Each row below holds a small network's activations on one input, seen along a few directions.
In each table, some parts of the input vary, and every possible input appears once, in random order.
Descriptions start from the smaller parts, as in this example, which fits no table here: one of 6 places along a line, together with either a single point or (one of 2 separate values, together with one of 5 places around a ring) or one of 11 places around a ring.
Shared parts are said once, and a part with two or three values counts as separate values.

Other details of the inputs shift rows strongly along two fixed directions, in all tables alike. That doesn't count.

Rows:
x1: [  16,   33,   26, -118,  105,  -63,  -81,   80,   64,  110,  -34,   85]
x2: [ -41,   -4,    6, -168,   98,  -76,  -12,   17,  113,   55,  -47,   22]
x3: [  18,   26,   20, -133,  106,  -49,  -64,   54,   60,  112,  -42,   71]
x4: [ -57,  -18,  -21, -197,  102,  -49,  -11,  -29,  133,   19,  -43,  -11]
x5: [  -2,   27,   24, -113,  108,  -71,  -97,   79,   70,   89,  -36,   89]
x6: [ -23,    6,  -59,  118,   60,  136,  170,  140, -162, -232,   97,  -33]
x7: [   5,   27,   23, -150,  108,  -46,  -44,   14,   69,  103,  -44,   38]
x8: [ 101,  -43,    2,  152, -356, -197, -195, -234,  120,  196,  -75,    6]
x9: [  -9,   50,   -9,   73,  113,  147,  165,  111, -190, -140,   89,  -40]
x10: [ -25,   15,   12, -166,  113,  -51,  -56,   -6,   92,   55,  -30,   29]
x11: [ -46,  -12,    4, -186,   99,  -53,    3,  -17,  113,   52,  -56,   -9]
x12: [ -28,   52,  -18,  132,  101,  130,  117,  156, -192, -185,  115,   -6]
x13: [ -14,   26,   21, -164,  118,  -40,  -40,   -4,   80,   81,  -42,   21]
x14: [  43,  -58,  119, -184,   63,  191,  -66,  -10,   39,  179, -118,   61]
x15: [  42,  -84,  -10,   74, -372, -227, -159, -321,  207,  172, -106,  -64]
x16: [ -33,   -7,   -4, -150,   95,  -81,  -35,   50,  112,   53,  -45,   51]
x17: [ -28,   24,   12, -140,  114,  -61,  -82,   24,   92,   55,  -28,   52]
x18: [ -18,   31,   16, -116,  114,  -70, -101,   64,   81,   70,  -25,   80]
x19: [ -17,   52,   -8,  117,  119,  133,  122,  186, -203, -166,  104,    9]
x20: [ -15,  -14,  -22, -153,   92,  -64,  -49,   57,  120,   29,  -49,   59]
x21: [ -42,   14,  -41,  123,   71,  128,  193,  142, -179, -216,  104,  -41]
x22: [  96,  -95,  -96,  809, -753,   -2,  151, -333, -275, -250,  161, -258]
x23: [ -35,   35,  -21,   72,  102,  141,  152,   84, -171, -189,  105,  -52]
x24: [  56,  -46,   -2,  110, -338, -227, -236, -268,  182,  169,  -75,   -2]
x25: [  35,  -39,   82,   69,   30,  370,  138,   66, -219,  -64,   18,  -25]
x26: [ -22,   44,  -12,   79,   97,  149,  166,   80, -182, -161,   93,  -61]
x27: [ -60,   -3,  -56,   69,   52,  133,  189,   38, -128, -220,   91, -100]
x28: [ 102,  -38,   12,  144, -361, -233, -236, -220,  153,  225,  -82,   29]
Description of these inputs: one of 2 separate values, together with either a single point or one of 5 places along a line or one of 8 places around a ring.
Q: The inputs of x17 and x24 match in every part but the choice among 2 separate values. If x13 is changed in the same way as x17 into x24, which row does it become?
A: x26
Q: Which other rows does x1 become when the choice among 2 separate values takes its other values? List them by row number.
A: x28
Q: Which other rows does x21 become when the place on the line of 5 takes its other values? List them by row number.
A: x6, x15, x22, x27

Rows:
x29: [ 123, -190,  -66,  566, -941, -230,  -87, -648,  101,   59,  -45, -258]
x30: [  57,  -20,  126, -254,  129,   67, -188,  104,  130,  286, -154,  178]
x31: [  54,   89,    7,  377,  102,  374,  246,  262, -500, -298,  231,  -22]
x32: [-129,  168,  -20, -218,  625,  202,  266,  361, -234, -249,  165,   -6]
x33: [ 106,   26,   37,   90, -323, -316, -333, -279,  188,  304, -101,   50]
x34: [   5,  -43,   25,  286,   25,  502,  349,  212, -426, -314,  141,  -81]
x35: [ 194,  -51,   61,  156, -438, -230, -347, -250,  168,  378, -137,   97]
x36: [ -28,   12,  -90,  399, -228,   45,  223, -166, -229, -286,  182, -240]
x37: [-143,   54, -141, -270,  292, -417,  -79,  243,  286,  -76,   -2,  136]
x38: [ -39,  -76,   54, -426,  176,   69,  -83,  -39,  240,  160, -174,   47]
x39: [ -41,   71,  107, -197,  522,  427,  144,  426, -254, -115,   61,  134]
x40: [  74,   48,   47,  -55,  -92, -220, -208,  -85,  136,  258,  -93,   89]
x41: [-107,   49, -176,  -99,   22, -519, -178,   58,  327,  -53,   12,   88]
x42: [ -86,   34,  -10, -389,  254, -149,  -16,  -10,  219,  118,  -83,    9]
x43: [ -97,  -21,   37, -471,  245,  -55,  -55,  -57,  268,  113, -125,   16]
x44: [  28,   32,  -80,  469, -223,   50,  230,  -63, -322, -257,  200, -180]
x45: [  36, -121,  -42,  387, -311,  289,  273, -107, -275, -254,   87, -194]
x46: [  -7,  -63,  125, -350,  164,  111, -159,   37,  178,  225, -166,  138]
Q: What do these inputs look like to the network?
A: one of 2 separate values, together with either a single point or one of 8 places around a ring
Q: The inputs of x37 and x41 match in every part but the choice among 2 separate values. If x40 is changed in the same way as x37 into x41, which row does it become?
A: x33
Q: Which other rows does x46 become when the place on the ring of 8 takes its other values? List them by row number.
A: x31, x32, x33, x36, x38, x39, x43
Q: Which other rows does x31 become when the choice among 2 separate values takes its other values? List them by row number.
A: x35
